A small network was shown many inputs. Here are its activations along a few directions, one row for each input.
In each table, some parts of the input vary, and every possible input appears once, in random order.
Descriptions start from the smaller parts, as in this example, which fits no table here: values(3) and (point or line(11) or (ring(5) and line(6))).
Shared parts are said once, and a part with two or three values counts as separate values.
In the rows, zero is written as 128.

Other details of the inputs vary at random and push rows far along two fixed directions, the same in every table; ignore that.
To show where, the next rows are all for the same input, with only those details redrawn:
[129 124 120 125 136  80 114 118 134 125 123 139 119 116 146]
[143 137  94 156 136 129 121 118 133 111 124 119 132 119 108]
[150 180  85 144 174  75 150 132 132  85 149 155 136  93 116]
[151 154  88 157 153 124 131 121 133  99 132 130 137 108 101]
[158 137  82 178 137 180 118 110 132 108 118 104 141 124  78]
[111 116 143  96 126  26 109 126 134 137 128 152 108 111 186]
[123  89 139 119 112 101  91 106 134 151 107 122 113 131 154]

Rows:
r1: [156 173  82 153 167 102 144 128 133  91 143 146 140 100 105]
r2: [ 88  93 176 143  86 192 119 115 113 160  95 105 123 169 129]
r3: [130  77 153 114  82 205 123 121 128 162 133  95 105 153 170]
r4: [102  89 145 137 117 104  92 136 137 145  91 119 133 150 146]
r5: [173 168  94 117 170  99 152 165 131  90 184 162 136  98 120]
r6: [123 202 109 134 155  89 185 115 124  97 140 166 136  81 106]
r7: [137  58 133 131  95 178  89 113 132 150 127  90 107 153 155]
r8: [123  95 158  82 145  50 124 165 134 137 149 149 116 125 182]
r9: [106 164 107  67 152 157 144 116 149  99 133 121 171 148 116]
r10: [122 119 157 137  89 210 141  93 114 148 123 104 121 136 123]
r11: [147 121 128 135 130 190 144 154 117 131 147 111 132 153 112]
r12: [150 133 117 168 146 230 154 151 124 110 136 119 146 153 105]
r13: [151 153 102 156 158 132 128 146 131 102 124 120 155 118  80]
r14: [101  93 175 128  85 185 117 114 108 173 106  95 122 160 118]
r15: [ 98 146 180  68 105  54 148 135 120 158 152 169 107 116 178]
r16: [ 64 135 167 102 121  35 137 133 119 142 104 162 118 129 159]
r17: [ 78 140 174  85 124  34 134 135 116 152 112 151 114 113 155]
r18: [117  70 146 125 125 126 107 151 138 139 122 127 124 156 165]
r19: [138  77 151 108  76 193 114 132 123 168 136 102 108 165 145]
r20: [118 162 135 123 115 119 134 115 123 139 120 135 125 111  98]
r21: [168 170  91 148 156 133 127 138 132  93 137 138 146 103  78]
What is each input in this table made of?
> point or (line(4) and ring(5))
Change only the line(4) part in r19. List by row number the other rows that result.
> r3, r11, r12

Rows:
r22: [132  93 128 149 100 155  78 101 138 146  91 105 124 136 114]
r23: [144  79 137 137 107 161  87 132 135 146 114 109 122 147 129]
r24: [141 115 134 153 112 142 114 126 121 140 122 128 118 129 121]
r25: [ 98 116 178  78 119  70 130 152 131 148 133 163 121 137 180]
r26: [122 108 137 119  99 174 129 118 128 152 121 106 118 143 140]
r27: [160 153  94 164 156 194 135 149 133  96 134 124 161 133  67]
r28: [140 126 124 132 105 205 131 106 120 139 133  97 126 138 103]
r29: [150 147  87 166 163 192 147 150 132  94 133 110 159 134  74]
r30: [ 95 103 163  91 124  58 108 133 123 147 120 134 116 138 164]
r31: [130 220 117 112 167  22 184 146 128  92 163 206 129  71 143]
r32: [108  68 162 127  92 113 101 121 121 169 106 110  98 143 166]
r33: [ 95 103 168  68 102 103 117 118 128 158 125 124 117 145 168]
r34: [116 134 140 117 141  76 119 149 130 126 122 153 132 130 139]
r35: [120 177 110 123 183  45 164 165 128  92 146 166 143 108 132]
r36: [100 106 146  71 129  56 119 141 140 142 125 142 120 135 186]
r37: [161 183  98 145 139 180 161 134 129 105 152 142 143 114  92]
r38: [140 193 104  92 179  44 160 163 142  88 163 188 147  99 141]
r39: [128 105 139 142  93 139  97 102 130 151 104 121 112 124 129]
r40: [107 113 147  68 126  66 114 130 134 140 134 137 120 132 170]
r41: [171 153  76 148 153 175 132 122 132  97 148 108 146 118  80]
r42: [148 189  93 164 145 168 163 107 117  98 140 124 140 100  68]
r43: [125  87 157  96  86 112  96 120 135 165 123 132 102 135 176]
r44: [107 108 174  85 109  87 136 134 118 156 145 141 102 129 177]
r45: [115  99 146 149 101 175 123 119 115 154 107 101 117 148 124]
r46: [117  82 126 151 114 184 111 103 136 129 108 105 128 163 158]
r47: [127 133 132 114 118 165 126 127 135 132 123 128 142 144 119]
r48: [110 156 139 113 130  82 134 128 132 124 118 157 134 115 132]
r49: [128 117 132 124 136  83 115 130 123 130 132 127 118 125 138]
r50: [151 162  84 166 165 176 156 111 131  76 152 132 151 128 109]
r51: [126 122 121 146 117 125 125 110 128 134 115 121 117 113 128]
r52: [138 104 111 165 131 159 110 128 127 127 110  98 131 140 105]
r53: [161 167  94 171 154 151 155 128 113  99 152 125 135 107  79]
r54: [143 192 128 115 162  74 184 167 125 102 175 190 131  95 142]
r55: [172 163  82 156 142 191 150 118 123 102 157 111 138 111  78]
r56: [ 88 113 171  80 129  66 144 154 130 145 133 151 121 137 185]
r57: [119  93 137  89 122  73 108 133 140 145 126 129 113 131 183]
r58: [116 128 128 141 112 176 117  97 123 132 104  98 138 136  88]
r59: [108 114 141 134 100 142 124 105 124 149 104 114 114 128 134]
r60: [123  87 121 151 108 152  89 102 136 144  90  92 123 137 119]
r61: [110 110 152 105 105  68 112 103 124 150 124 134 100 111 163]
r62: [125 105 152 148  93 177 111 118 117 155 108 114 118 147 119]
r63: [149 171 105 169 144 184 161 123 108 106 144 117 139 119  71]
r64: [170 150  96 166 145 185 152 132 119 104 158 114 134 114  80]
r65: [115  64 155 104 111  92  97 140 135 157 117 116 107 144 180]
r66: [110 121 134 147 126 167 132 131 121 133 108 106 141 149 107]
r67: [139 186 104 128 180  65 168 143 140  73 166 197 142 107 167]
r68: [109 138 134  96 133 113 147 138 134 129 132 136 136 133 148]
r69: [137  86 134 154 107 158  82 122 129 146 100 105 124 148 116]
r70: [130 121 119 133 127 109 106 104 130 128 117 116 123 116 119]
r71: [142  91 147 134  99 154 107 131 127 152 127 122 112 136 139]
r72: [ 94  90 177  88 104 121 118 129 122 159 124 119 118 152 159]
r73: [135  89 126 132  97 176 111 114 131 152 119  96 115 140 137]
r74: [130 180  92 160 155 155 161 125 129  94 121 126 156 113  75]
r75: [148  99 119 161 115 195 126 129 125 136 127  97 122 137 111]
r76: [143 100 126 129 127 138 109 130 128 131 135 108 123 135 125]
r77: [125 120 140 131 121 153 149 141 122 139 136 124 121 135 138]
r78: [176 164  77 149 156 158 133 137 140  93 145 134 150 113  90]
r79: [117  99 133 140 103 159  83 106 137 144  85 108 133 145 107]
r80: [114 194 130 106 173  47 177 153 117  97 161 171 141 103 131]
r81: [108 133 131 108 134  76 117 116 130 126 119 134 127 118 132]
r82: [130 107 129 129 129 165 115 131 127 128 127 103 136 147 107]
r83: [110 142 151 119 131 101 133 143 123 130 123 150 135 133 134]
r84: [119 189  98 120 181  36 163 147 136  87 139 170 143  91 128]
What is each input in this table made of?
> values(3) and (point or (line(4) and ring(5)))
Changing only the values(3) part turns r76 into r23. The same change can be made to r28. Which row results?
> r37
Changing only the values(3) part turns r45 into r63. The same change can be made to r36. Which row results?
> r40
Change only the ring(5) part in r48. List by row number the other rows that result.
> r22, r31, r39, r79
Start at r26 and move only the line(4) part, one step at a time. The first step leads to r77. Which rows follow, in order?
> r45, r59
Change only the values(3) part in r44. List by row number the other rows that result.
> r54, r77
Change only the ring(5) part in r29. List by row number the other rows that result.
> r56, r65, r75, r77
Change only the values(3) part in r67. List by row number the other rows that result.
> r46, r50
